Each row below holds a small network's activations on one input, seen along a few directions.
Each table varies a few parts of the input and shows all the possible inputs, shuffled.
Descriptions start from the smaller parts, as in this example, which fits no table here: line(6) and (point or line(11) or (values(3) and ring(5))).
Shared parts are said once, and a part with two or three values counts as separate values.

Other details of the inputs shift rows strongly along two fixed directions, in all tables alike. That doesn't count.
To show where, the next rows are all for the same input, with only those details redrawn:
[ 13 -15   0  23 -21  12  -3   7  18  -2  18 -13   6  -8  -4  23]
[ 16  29 -20 -47  26 -56  18 -23 -43  24 -11   0 -56  -8  30 -32]
[  8  -8  -6  17 -15   6   2   4  11   6  13 -11  -1  -4  -4  15]
[ 14  25 -22 -42  15 -41  12 -19 -32  16  -9   3 -50  -6  26 -20]
[  3  -2  -9  15 -12   8   5   3   6  10   9 -12  -7  -7 -14   8]
[ -9  35 -40  -8  -5  12  19  -2 -21  38 -32   0 -35 -19 -35 -19]
[ 15 -32  13  35 -22  11  -7   8  30 -12  36 -18  21  -3   3  31]
[ 13   9 -12 -15   9 -24   8 -10 -17  12   3  -3 -30  -8  12 -10]

Table:
row 1: [-10  -2 -23   0 -12  19  15   7 -21  18 -10  19 -12  -6 -20 -39]
row 2: [-21  21 -26   6  -9  14  17  13 -10  39 -31  18  -3  -3 -51 -10]
row 3: [-20  32  -7   2 -16  14   6   0   0  19 -39   1   6  -9 -46   1]
row 4: [-16   6  15 -10  11  26  -8  -8   2   7 -24 -15 -24  13 -24   3]
row 5: [  5 -21   6   9  -2  -8   0  20  13  -4  17   9  27   9  -5  15]
row 6: [ -6 -11  -7 -25  -4 -17   9  10 -14  19   1  25 -16   1   0 -24]
row 7: [  8 -35   0  11 -13  17   3  19   8 -18  27  12  19   5   8 -11]
row 8: [ -4 -25  42  40   1  43 -12   4  37 -15  40 -16  38   5  -1  34]
row 9: [-21  22  21   7 -10  29   9   1   8   8 -20   1  14   1 -34   4]
row 10: [ -9  -3   6  23 -19   1  -7   3  27  -2  -1  -6  30   0 -19  18]
row 11: [ -1  11   2 -15  25 -16 -10 -14 -12   0   9  -1  -8  -1  22   4]
row 12: [ 12  -5   8 -17   6 -41   9   8   2  -9  10   5   5   9  25  -2]
row 13: [-12  -2  30  26 -13  39   1  15  31  -9   1  -1  45   4 -22  21]
row 14: [ -5  17  12   2  14  28   0   1 -14  -5  -9   5  13   0 -11 -10]
row 15: [  3  56 -19 -34  22 -29   1 -26 -57  22 -42  10 -41  -8  -1 -37]
row 16: [ -6 -75   6  16 -10  13   3  -2  19 -17   3   5 -14  -3   3  13]
row 17: [ -2  25   4 -43  34 -50  -6 -17 -31  12  -9  20 -21  10  23 -13]
row 18: [ 11 -33  13 -28   6 -33   5  15  -2  -9  28  20   3   9  32 -12]
row 19: [  0 -12 -19  -9  -6  16  17  19   0   6   5   6  -3 -13  -4 -15]
row 20: [-15  20 -25  34 -20  37 -11  -2   2  14 -24  -1  14  -8 -48  -1]
row 21: [ 10   4 -13   1  -8  -3   7  -2  -1  10   4  -9 -15  -9  -5   4]
row 22: [-15  -2  -4  11   0  28 -17  -3  18   4 -22 -15 -11   9 -41  18]
row 23: [ 17 -27   7  17   4  -9  -8  10   4 -25  37   1  24  17  21   5]
row 24: [ -8  13 -26  36 -29  41   7   8  -6  18 -22   4   5  -8 -52  -6]
row 25: [-19  29 -10  12 -10  26  -1  -4  -1  25 -32  10   8  -8 -56   8]
row 26: [  6  -5  -1  10  10 -11 -20   2  -3 -19  12   0  22   6  19   1]
row 27: [ 12 -15  42   5  19  -4 -19 -10   0 -21  34  -1  17  21  36   6]
row 28: [ -7  26 -18   4  -7  -5  -2  -9 -14   1 -21  -8  -3  -3 -11 -15]
row 29: [ -8  -5 -22  25 -37  47  17  13  -3  16 -12  11  -2 -13 -47 -23]
row 30: [ -2   7 -12   1   8  -5 -13  -5   1   6   1  -7   2  -5  10   8]
row 31: [-15  -5  -1  22   2   8 -10  12  21  -1   2   6  34   1 -20  11]
row 32: [-10  45 -45  -8 -14  20  28   8 -19  34 -46  -4 -30 -26 -43 -21]
row 33: [ 11  27  -1 -30  17 -26  -6 -22 -24   5  -7  -7 -26 -10  19  -3]
row 34: [ -5  -9  32  33  -5  46  -4  15  39 -21  22 -18  37  -1  -2  25]
row 35: [ -3   0   5  43 -15  40  -7  10  26 -21   4  -6  46  -1 -23  15]
row 36: [-15  39 -35  -4   3  11   8   3  -4  12 -30  -6  -5 -19 -18 -12]
row 37: [-13  28 -27  23 -11  27   0   8   0   2 -29  -2  18 -11 -32 -12]
row 38: [ -2  10  24  12  -8  29  -2  -6   5 -10  -2  -9  17   2  -8  -3]
row 39: [-12  16 -26 -18  10  -8 -13 -10  -9  16 -40  -6 -40   5 -16  -5]
row 40: [  7 -22  55  12   0  -1 -15  -4  25 -14  31  -4  28  16  14  28]
row 41: [  0 -18  -5  38 -23  30   7  28  38 -16  21 -15  32  -3  -6  26]
row 42: [ 30 -33  12 -48  26 -73 -19 -15  -4 -22  22  -6 -53  35  72   7]
row 43: [ -1 -27  -7  22 -27  31   9  14  17   7  21   0  -2 -12 -18   2]
row 44: [ 13  14  -4 -22  10 -38  -5 -18  -4  -5   5 -15 -15  -1  35   1]
row 45: [ -1 -29  20  42 -21   8 -24   3  43  -9  26  -5  46   8 -15  40]
row 46: [ 25 -43  18  -4  -8 -24  -1  14  10 -39  49   7  10  18  60  -8]
row 47: [  7 -35   4  26 -39  21   7  15  18 -14  23  -2  16   5   0  -5]
row 48: [ -1  -3  27   8  15  25  -4   6  15 -14  20  -7  22  -1   8  14]
row 49: [ -3 -13  -4 -15 -15  -6  18  21   3   2   2  15   3  -1   4 -16]
row 50: [-13   1 -29 -10  -9  21  21   8 -14  25  -8  12 -21 -17 -21 -29]
row 51: [  3   5  37 -31  26 -29  -3 -14 -14   5   6   5   1  14  28  -5]
row 52: [ 13   7  -2 -35  37 -55 -12 -12 -20 -10  13  -6 -12  -1  53 -10]
row 53: [-12 -19 -21  -9  15  -7  14 -18 -16  10 -44   8 -45  -8 -10   0]
row 54: [  2 -15   8  16 -13 -11   0   4  13   7  13   7  10   7 -12  14]
row 55: [  1 -48  47   0  26  -8 -13 -26  12 -29   8 -12  -7  13  32  29]
row 56: [-20  36   1 -13  11  29  11   7 -17  21 -38  17   5  -9 -39 -13]
row 57: [-21  26 -19  12  -9  11   4  13   8  14 -33   4  19 -10 -39  -3]
row 58: [-18  -8 -18  -9  22 -13  -5 -27 -16   3 -48   3 -37  -9  -6   4]
row 59: [  0   2  -8  12   5  -2 -16  -9  -6  -2   3   2  15   5   3   0]
row 60: [  7  32   2 -57  31 -60   2 -14 -27  -2 -15  13 -18   8  42 -15]
row 61: [  9 -29   4  -5 -19  -7  10  11  13 -13  30  -9  -9   0  22  -2]
row 62: [  5  30  15 -29  28 -15   3 -10 -27 -10  -8   7 -15   7  32 -26]
row 63: [-18  43 -27   1   0  34  13   4  -3  12 -34  -6   2 -22 -36  -5]
row 64: [-13  43 -45   2  -9  21  25  14 -30  21 -47   6 -12 -13 -40 -35]
row 65: [  2 -10  35  45 -17  51 -12  -2  22 -13  14 -10  37   4 -23  19]
row 66: [  2 -15  12  23   8  21 -14   7  29 -20  29 -10  37  -2   2  27]
row 67: [ 15 -19  24  15  11  -5 -25   2  11 -36  34   1  34  15  31  21]
row 68: [  9 -32   4  -1 -12  -2  10  22  19 -20  36  -4   6  -1  33  -1]
row 69: [ 20 -27  10   1  14 -23  -3   9  11 -20  43  -9  11   9  39  14]
row 70: [ 15 -65  12  -3 -17  -2 -13  11  32 -22  33  -3 -17  22  24  15]
row 71: [  6   0  16  24  -8   7 -13  -3  15 -20  14 -11  22   8   0  11]
row 72: [ 14 -15  23 -29  27 -72 -24 -14  -6 -16  29  10   5  20  63   9]
row 73: [ 15 -21  12 -46   1 -59   9  -6 -19   6  19  16 -26  11  47 -23]
row 74: [-22  40 -21 -14  11  13   6   5 -20  24 -42  17   2 -10 -46 -11]
row 75: [  9  13 -21 -14  11 -16   7  -8 -34  13 -10  13 -15   4   5 -26]
row 76: [ -4  15 -22  22 -26  21  14   7  -5   8 -18  -3   1   0 -31 -12]
row 77: [ -2  17 -15   3   2  -5 -10 -10  -4  10  -8  -7 -11 -12  -1   3]
row 78: [ 10   3  -6 -67   0 -59  20  -5 -33   7  -4  19 -41   7  42 -32]
row 79: [-15  22 -22  10 -27  17  21  17   2  27 -34   7   3 -10 -53  -4]
row 80: [ 14 -15  22  12  12  -8 -22 -12   7 -24  34   1  25  21  32  19]
row 81: [  6  15  24 -10  12  10  -4 -12  -7   2   2  -9 -10  -6  11   5]
row 82: [ 15 -14  46   2  -2   6 -12  -6  27 -26  31 -21  18   6  36  26]
row 83: [  2 -31  17 -21  36 -36 -11 -35  -9 -22 -16  -5 -31   6  33  20]
row 84: [ 11  19 -20 -43  27 -44  10 -12 -38  16  -4   7 -39  -4  36 -23]
row 85: [ -3  19  -3  13 -10  22  -3   2  13  -1  -9 -13   8 -13 -15  16]
Changing only one part turns row 37 into row 46. The same change can be made to row 52. Which row results?
> row 19
What do these inputs look like to the network?
> line(5) and (values(2) or (values(3) and ring(5)))
A walk changes only the line(5) part. It starts at row 7 and steps to row 23. List the rest of the walk in order.
> row 26, row 67, row 14
Which other rows does row 56 become when the values(3) part takes its other values? List them by row number.
> row 14, row 48
Which other rows does row 25 become when the ring(5) part takes its other values? List them by row number.
> row 3, row 17, row 60, row 74
Which other rows does row 11 become when the ring(5) part takes its other values? List them by row number.
> row 33, row 63, row 66, row 85

Table:
row 86: [-26   2  -8  37 -29  72  10  18  20  15 -24  -2  17 -16 -68   6]
row 87: [ 20 -51  41  -2   3 -26 -11   1  22 -28  51  -3  12  19  49  22]
row 88: [  2  31 -25 -40  24 -33   8 -17 -38  14 -30   2 -47  -8  14 -26]
row 89: [ 25 -58  33  32 -14 -10 -19  12  41 -42  72  -8  44  22  45  33]
row 90: [ -9 -15  -6  17 -10  29   2   7   7   1  -4   4   6  -3 -22   0]
row 91: [ -3  -1 -13  14 -18  13   5  14   3   8   1   7  12  -2 -19  -5]
row 92: [ -7   8  -9  20 -16  32  12  15  11   7  -1  -5  16  -9 -26  -1]
row 93: [  8  44  26 -36  42 -34 -15 -35 -31  -3 -14  -3 -17  11  35  -8]
row 94: [ 27 -36  35  -9  15 -46 -19 -12  17 -32  49 -16  -1  17  66  25]
row 95: [-30  45  -4  22   5  43  -7   1   9  12 -43  -2  32 -10 -56  14]
row 96: [  6  35 -23 -43  19 -31  14  -8 -43  14 -16  10 -33  -7  20 -38]
row 97: [  6 -29  14  19 -12   3 -10   4  29 -10  24 -10  14   7   4  26]
row 98: [-12   6 -23  15 -16  19   5   6   2  18 -24   2  -4 -10 -41  -1]
row 99: [ -6  20 -18 -46  17 -37  17 -12 -42  18 -31  18 -41  -2   9 -35]
row 100: [-10  17 -18  13 -24  29  14  16   1  19 -13   5   7 -11 -39  -8]
row 101: [ -1 -28  10  21  -9  24  -2   8  20 -14  11  -2  19   2  -7  13]
row 102: [ 11   8 -12 -36  22 -47  -2 -18 -29   3  -9   3 -36   1  36 -19]
What do these inputs look like to the network?
> values(2) or (values(3) and ring(5))
Which other rows does row 94 become when the values(3) part takes its other values? List them by row number.
> row 86, row 92
Which other rows does row 91 become when the ring(5) part takes its other values? List them by row number.
> row 89, row 92, row 96, row 100

Table:
row 103: [  8 -34   3   9  -8  -9  -4  18  24 -20  35  -3  20   5  20  16]
row 104: [-15  20 -10  18  -5  28  -5  -1  13  12 -21 -15   2 -12 -32  18]
row 105: [  1   0  10   3  11  -7 -10   6  14 -17  15  -7  24   3  17  14]
row 106: [  1 -19   5   5 -14  -4   5  17  16  -4  16   6  18   4  -1   6]
row 107: [  4  -2  13  15   2 -12 -18  -6  12 -11  11  -3  24  13   6  19]
row 108: [-10  -7   0  14 -21  30   8   5   9  15 -12   0  -8  -4 -36   1]
row 109: [-11  -2 -23  18 -23  14   5  11   3  17 -15   7   3  -4 -38   0]
row 110: [  7 -38  17   4  -7   5   2  11  15 -18  31   4  17   5  18   6]
row 111: [ 12 -45  16  13  -8  -1  -7   0  22 -20  30 -15  -4   5  21  18]
row 112: [-17  24 -22 -20  -7  13  22  10 -23  27 -36  21 -16 -10 -33 -33]
row 113: [-14  16  -7  23  -1  38  -3  -2  -2   8 -23   1   9  -4 -40   1]
row 114: [  7 -30  11  11 -12  -6  -7   2   9  -7  19   9   9  13   7   5]
row 115: [  3  -7   5  21   6  -9 -19  -5  18 -14  14  -9  21   7  10  24]
row 116: [ 11 -38  12   4  -3  -6   2  11  15 -24  32   0  10   5  28   6]
row 117: [ -1  -2  13   4  12   7  -4   2   9 -16   6  -4  17  -1  12   6]
row 118: [ 11  -5   2 -31   4 -43   6 -11 -11   7   3   0 -32   1  27  -5]
row 119: [  7  -4 -13 -28   8 -36   4  -7 -10   6   0  -6 -37  -3  23  -5]
row 120: [  7 -35  -5  20  -8   4  -4   4  10 -15  17  -2   2   4   7   8]
row 121: [  6 -28   0   6  -4  -1  -2  -1  -1  -6  13   6  -3   5   9  -2]
row 122: [ -9  -8 -10   6 -12  32  13   5   1  16 -17  -3 -18 -10 -32  -2]
row 123: [ 14  50  -6 -92  60 -82   4 -43 -68   9 -35   1 -83   2  67 -45]
row 124: [  4  45 -13  17 -18  30  10  13  -8  11   6  -4  22 -11 -19 -17]
row 125: [  8   7  19 -12  18 -28 -16 -17 -11  -6   4   6   2  12  22  -1]
row 126: [  3  25   7 -28  18 -32  -3 -19 -16   5 -12  -5 -21   1  17   0]
row 127: [-15  41  -4 -11   6  18   5 -11 -18  24 -43   0 -19  -7 -36 -11]
row 128: [-21  30 -60   0  -9  15  16   7 -21  37 -52  11 -29 -19 -52 -26]
row 129: [  6  17 -27  22 -37  34  20  26  -1  16  13   2  13 -13 -26 -19]
row 130: [  6 -10   7  15  10   3 -17  -8   6 -18   9  -6  12   3  13  16]
row 131: [  4  13  24 -30  21 -29  -2 -12 -15  -9   3   9   4   9  32 -11]
row 132: [  4  -8  28   6  11   9 -11 -10  12 -10  12 -12   4   4  10  19]
row 133: [  2   5  18  -9   8 -20  -4   0   7  -9   9   3  24   7  18   8]
row 134: [-22  30  -6   6   1  46  13   6  -7  14 -32   7  12 -11 -40 -12]
Changing only one part turns row 123 into row 111. The same change can be made to row 134. Which row results?
> row 110
What do these inputs look like to the network?
> values(2) and (point or (values(3) and ring(5)))
A walk changes only the ring(5) part. It starts at row 112 and steps to row 106. List the rest of the walk in order.
> row 103, row 116, row 110
Which other rows does row 125 become when the values(3) part takes its other values? List them by row number.
> row 127, row 131
Which other rows does row 133 become when the values(2) part takes its other values? List them by row number.
> row 106
